Each row below holds a small network's activations on one record, seen along a few directions.
After each row come some of the record's fields: Y, K, B, J, M.
A field that a record lacks is written missing.
Other fields move the rows too, some of them a lot.
In the rows, zero is written as 500.
Random noise pushes rows far along 17 fixed directions. That doesn't count. These rows show it; they differ only by the noise:
[605 548 442 293 493 471 463 579 549 475 313 506 453 486 684 439 579 527
 463 484 449 561 433 553 447 343 562 347 437 517 477 541]
[549 308 341 238 558 444 487 361 613 372 402 448 626 383 443 580 434 416
 322 327 674 603 400 424 284 598 657 687 635 564 645 279]
[579 589 627 554 381 271 525 491 590 574 698 466 588 546 548 243 446 399
 314 442 656 595 475 484 405 637 494 374 516 369 719 737]
[494 341 441 322 336 354 653 628 433 377 421 514 443 441 759 458 393 497
 352 529 693 505 543 461 366 402 517 308 463 465 528 621]
[473 594 555 528 585 509 404 331 359 443 272 357 379 428 488 452 610 532
 559 532 573 421 462 574 439 469 482 609 587 418 378 560]
[243 350 470 443 459 739 577 552 415 426 409 519 476 378 497 584 292 536
 560 579 625 442 655 561 428 503 814 371 416 447 547 543]
[738 395 600 666 544 748 542 572 576 362 459 601 415 389 546 543 615 491
 537 409 319 681 606 386 459 547 640 494 527 531 576 456]
[407 670 409 342 468 510 677 703 518 652 514 733 509 499 498 435 276 434
 710 668 547 549 523 588 395 466 642 264 511 485 555 577]
[304 358 393 353 514 587 506 703 430 410 547 777 550 448 470 464 242 465
 500 616 642 607 512 475 485 545 595 327 451 493 522 516]
[337 254 568 318 528 482 603 492 480 404 502 415 653 465 401 397 373 474
 524 458 473 538 573 752 581 579 714 516 591 595 595 547]
[390 625 462 550 608 596 356 393 479 516 542 490 602 357 516 452 435 520
 474 440 617 557 473 585 464 664 638 603 541 640 609 584]
[629 517 578 363 561 482 692 747 494 500 396 671 402 334 589 454 528 417
 508 379 463 762 536 483 475 542 487 368 651 690 647 587]
[537 339 670 579 403 480 658 709 265 396 644 496 359 487 602 524 570 595
 357 695 425 569 616 498 541 674 593 504 541 543 555 485]
[487 456 411 513 581 625 688 517 421 637 667 532 617 404 346 740 442 472
 456 378 332 537 632 404 665 571 559 332 367 532 500 632]
[630 455 187 516 514 689 464 331 515 521 630 584 542 362 468 538 362 488
 496 439 409 498 602 313 441 648 447 467 427 626 366 364]
[375 300 570 589 534 712 250 418 448 410 649 610 635 484 359 277 440 481
 502 419 361 514 597 568 679 634 531 367 380 574 428 530]
[353 350 443 492 546 573 512 503 321 456 463 703 280 385 142 526 401 251
 408 297 475 500 583 318 608 516 271 426 490 543 322 456]
[639 759 527 410 506 413 567 605 580 544 358 427 409 370 817 630 628 667
 593 554 472 602 399 523 387 466 558 581 583 631 635 537]
[556 470 555 528 391 534 548 563 626 489 590 545 506 532 532 664 575 512
 555 468 260 489 505 509 475 452 716 572 452 621 599 320]

[506 561 576 469 443 461 461 431 880 574 539 458 415 529 189 386 354 379
 644 349 355 583 481 437 555 567 403 583 540 408 618 404] => <Y:y2 K:k4 B:b1 J:j1 M:missing>
[483 508 747 824 523 527 363 510 536 363 576 426 585 473 624 442 524 584
 427 487 689 602 484 462 560 538 511 538 456 291 658 812] => <Y:y2 K:k4 B:b1 J:missing M:missing>
[566 412 342 305 489 359 571 434 597 450 380 531 563 493 495 555 466 446
 591 444 498 466 408 427 380 359 377 490 556 488 408 405] => <Y:y1 K:k3 B:b1 J:j3 M:missing>
[451 450 338 290 366 366 553 416 650 522 505 292 618 486 705 604 375 648
 475 498 584 390 488 495 450 449 507 486 410 520 555 513] => <Y:y2 K:k4 B:b1 J:j1 M:missing>
[514 621 453 522 714 592 601 679 429 402 359 432 305 532 517 526 541 531
 469 623 382 655 503 747 731 377 653 650 507 480 442 702] => <Y:y2 K:k4 B:b2 J:missing M:m1>
[461 308 282 359 486 609 382 559 404 351 521 521 456 505 556 330 389 539
 341 618 403 522 535 629 562 549 608 516 448 700 352 340] => <Y:y1 K:k5 B:b1 J:j1 M:missing>
[647 587 390 457 562 606 428 462 718 576 566 507 630 504 512 442 421 554
 623 448 305 591 509 485 630 467 479 343 326 423 463 609] => <Y:y2 K:k6 B:b2 J:missing M:m2>
[516 657 609 658 576 510 427 602 581 404 372 458 393 430 674 582 608 623
 602 513 440 590 390 533 587 385 464 661 522 530 537 660] => <Y:y1 K:k6 B:b1 J:j1 M:missing>
[477 431 678 641 294 470 523 419 482 480 475 243 323 449 592 591 639 574
 418 369 344 322 617 461 568 420 460 492 383 526 477 551] => <Y:y1 K:k5 B:b1 J:j1 M:missing>
[471 481 609 696 586 651 366 386 463 326 299 681 448 321 591 391 513 450
 760 346 676 501 556 456 445 439 302 560 630 585 409 569] => <Y:y2 K:k4 B:b2 J:missing M:m1>
[438 653 730 423 423 506 585 759 547 664 614 674 597 509 609 593 530 608
 694 653 458 596 486 557 415 600 757 366 526 550 784 441] => <Y:y2 K:k5 B:b1 J:j5 M:missing>
[514 386 494 600 448 433 720 625 612 518 841 609 736 630 382 486 285 451
 687 615 283 540 566 564 638 511 566 465 488 469 522 557] => <Y:y1 K:k3 B:b1 J:j1 M:missing>
[340 633 488 523 371 434 484 685 291 472 530 587 310 536 715 346 359 522
 407 813 797 458 509 614 375 530 612 525 511 487 502 517] => <Y:y2 K:k5 B:b2 J:missing M:m1>
[576 413 725 536 535 381 587 418 492 604 604 300 611 436 341 526 582 490
 341 302 501 576 536 337 625 683 326 388 500 351 622 692] => <Y:y1 K:k6 B:b1 J:j4 M:missing>
[328 518 452 481 409 454 685 589 508 519 556 551 501 369 602 557 289 496
 692 504 508 444 574 616 449 502 546 579 610 809 580 487] => <Y:y1 K:k3 B:b1 J:j2 M:missing>
[569 272 384 374 457 412 565 433 607 373 575 480 655 488 588 403 341 533
 424 502 660 583 528 392 435 595 414 420 507 381 551 582] => <Y:y2 K:k4 B:b1 J:j5 M:missing>
[456 532 402 474 464 541 670 541 396 585 478 391 122 457 308 506 422 465
 449 567 338 465 640 503 587 610 387 556 550 596 389 417] => <Y:y1 K:k4 B:b1 J:j2 M:missing>
[396 272 529 472 546 596 641 544 534 421 523 527 379 405 164 596 326 424
 515 427 447 619 616 368 642 631 410 523 534 407 523 471] => <Y:y2 K:k4 B:b2 J:missing M:m2>
[515 699 523 410 333 365 517 403 520 667 442 303 296 476 516 328 522 442
 383 428 492 401 536 577 401 520 474 407 491 533 535 545] => <Y:y1 K:k2 B:b2 J:missing M:m2>
[234 676 555 358 566 482 126 478 361 623 490 583 550 586 322 444 573 527
 431 606 584 430 286 581 524 541 539 450 403 442 460 381] => <Y:y1 K:k2 B:b2 J:missing M:m2>
[489 463 510 449 439 301 534 258 388 598 532 323 678 447 576 786 673 551
 349 327 678 302 446 350 377 532 408 595 528 571 548 418] => <Y:y2 K:k4 B:b1 J:j4 M:missing>
[572 401 558 514 592 413 634 444 299 427 404 390 452 461 410 551 529 511
 520 589 621 504 531 428 494 550 342 591 658 318 400 530] => <Y:y2 K:k4 B:b1 J:missing M:missing>
[786 396 678 611 430 647 498 364 530 469 331 404 360 542 473 316 734 440
 520 430 353 454 628 481 355 501 569 429 566 389 452 366] => <Y:y1 K:k2 B:b1 J:j4 M:missing>
[641 512 513 482 537 613 461 643 458 499 471 547 396 514 557 275 551 469
 365 549 454 659 551 557 490 588 595 389 530 568 529 490] => <Y:y1 K:k4 B:b1 J:j1 M:missing>
[304 530 757 575 306 373 477 380 447 483 506 293 343 514 480 440 494 629
 658 661 523 296 543 579 476 578 461 614 546 375 504 492] => <Y:y1 K:k2 B:b1 J:j5 M:missing>
[626 340 292 475 602 687 563 754 409 266 397 618 298 516 617 535 538 477
 278 535 336 674 552 554 675 320 600 495 394 609 337 529] => <Y:y2 K:k4 B:b2 J:missing M:m2>
[380 667 483 270 757 577 557 627 175 712 332 456 344 442 257 483 538 520
 412 634 541 602 510 583 659 637 425 306 543 426 408 642] => <Y:y2 K:k4 B:b1 J:missing M:missing>
[511 503 475 595 529 683 648 523 415 555 295 547 372 469 426 633 572 384
 558 375 416 389 619 432 503 236 507 265 393 401 343 632] => <Y:y1 K:k5 B:b1 J:j2 M:missing>
[587 334 496 562 344 587 542 274 607 525 510 339 597 554 523 692 586 513
 538 311 333 261 647 418 527 312 558 398 271 410 399 432] => <Y:y2 K:k4 B:b2 J:missing M:m1>
[426 575 573 538 445 533 502 603 416 612 518 646 438 424 567 285 452 416
 528 383 493 501 615 553 587 485 349 212 443 666 464 688] => <Y:y1 K:k5 B:b2 J:missing M:m2>
[712 434 706 807 607 577 429 442 702 484 724 496 681 565 310 464 564 517
 495 423 429 696 496 252 641 671 330 440 450 159 615 680] => <Y:y2 K:k4 B:b1 J:missing M:missing>
[522 526 286 308 533 344 462 546 723 454 522 583 699 563 573 510 370 487
 477 449 511 593 317 508 552 298 460 432 375 421 506 630] => <Y:y1 K:k2 B:b2 J:missing M:m2>
[624 621 455 477 518 469 476 529 293 537 463 419 295 572 582 359 663 571
 374 668 355 488 513 582 584 499 414 421 454 474 298 577] => <Y:y2 K:k5 B:b1 J:j5 M:missing>
[468 507 445 418 618 592 636 491 337 686 533 398 666 429 417 791 566 546
 339 456 529 484 535 424 513 590 682 356 413 459 574 578] => <Y:y1 K:k6 B:b1 J:j1 M:missing>
[586 554 692 814 496 595 651 570 369 531 531 479 294 394 552 677 697 505
 380 389 482 533 643 337 542 571 417 484 501 515 590 667] => <Y:y2 K:k4 B:b2 J:missing M:m2>
[594 332 471 481 530 517 670 371 317 532 576 450 754 444 556 702 552 647
 628 590 506 410 600 387 465 588 460 409 539 442 403 495] => <Y:y2 K:k4 B:b1 J:j1 M:missing>

Here are new rows. What are their fields?
[619 411 645 419 527 737 572 753 479 585 399 593 361 415 493 742 712 566
 476 371 207 634 622 302 653 465 513 189 344 546 537 442] => <Y:y2 K:k4 B:b1 J:j1 M:missing>
[763 598 330 582 674 525 565 344 443 468 415 573 585 599 516 463 649 444
 646 569 441 479 460 555 415 370 477 580 618 427 289 537] => <Y:y2 K:k4 B:b1 J:j5 M:missing>
[456 404 347 359 606 420 415 417 645 243 332 429 488 402 555 452 365 459
 441 350 648 619 401 592 548 409 467 792 589 586 498 528] => <Y:y2 K:k4 B:b2 J:missing M:m1>
[363 334 452 314 544 445 697 560 395 387 330 405 395 453 439 621 410 452
 455 544 630 479 523 631 467 480 640 730 661 576 514 351] => <Y:y1 K:k5 B:b2 J:missing M:m1>
[483 448 589 351 477 285 555 564 445 489 465 429 444 653 435 466 596 518
 450 627 491 475 406 568 545 481 410 567 586 430 471 423] => <Y:y2 K:k4 B:b1 J:j4 M:missing>
[449 560 614 362 586 618 369 480 513 670 453 369 613 491 450 382 559 628
 518 517 449 534 517 579 583 644 562 278 430 439 574 579] => <Y:y2 K:k5 B:b1 J:j1 M:missing>
[570 565 368 235 601 730 621 582 588 612 180 649 342 588 227 367 415 346
 810 619 356 530 562 603 400 344 651 285 567 344 348 330] => <Y:y2 K:k4 B:b1 J:j1 M:missing>
[568 256 701 467 484 461 812 580 649 422 543 477 544 602 298 675 495 530
 753 585 303 572 574 462 570 524 561 572 615 276 600 412] => <Y:y2 K:k4 B:b1 J:j5 M:missing>
[457 445 590 377 403 479 594 520 345 589 441 431 491 499 593 392 544 545
 594 559 444 378 625 662 478 512 541 348 559 656 456 458] => <Y:y1 K:k4 B:b1 J:j1 M:missing>
[359 282 427 506 450 529 550 375 285 481 585 444 558 460 370 500 396 394
 271 413 662 383 634 501 493 596 554 470 480 525 462 503] => <Y:y2 K:k4 B:b1 J:missing M:missing>
[464 491 563 597 383 495 200 518 606 452 589 575 377 411 572 518 560 573
 507 302 245 477 457 314 711 459 144 500 331 753 390 394] => <Y:y1 K:k5 B:b1 J:j1 M:missing>
[435 588 458 777 578 465 390 540 491 358 720 802 655 570 558 488 383 478
 678 666 648 529 370 508 501 505 446 779 582 529 473 505] => <Y:y2 K:k6 B:b2 J:missing M:m1>
[524 386 643 508 592 568 406 630 364 421 458 614 444 474 412 337 566 451
 386 502 546 635 496 465 533 632 420 434 591 517 515 456] => <Y:y1 K:k2 B:b1 J:missing M:missing>
[443 475 351 336 609 592 363 577 542 427 498 628 508 575 427 416 437 549
 548 647 399 601 414 607 601 534 550 571 496 576 417 354] => <Y:y2 K:k4 B:b1 J:j5 M:missing>
[661 623 571 587 569 666 516 416 577 530 345 375 396 374 499 429 569 486
 504 398 487 602 576 501 415 546 617 452 531 398 587 628] => <Y:y1 K:k2 B:b2 J:missing M:m2>
[628 563 558 735 471 392 528 490 415 452 694 548 531 636 611 438 590 481
 494 613 484 466 506 574 509 510 499 676 564 525 470 507] => <Y:y2 K:k4 B:b2 J:missing M:m1>
[493 571 339 479 615 548 536 515 570 622 609 652 623 551 318 531 391 417
 596 497 442 540 470 458 551 530 448 471 509 528 469 470] => <Y:y1 K:k4 B:b1 J:j1 M:missing>
[418 577 507 369 535 380 510 470 296 643 506 482 617 496 478 458 529 487
 508 512 537 421 478 612 531 512 464 412 546 581 430 549] => <Y:y2 K:k5 B:b1 J:j1 M:missing>
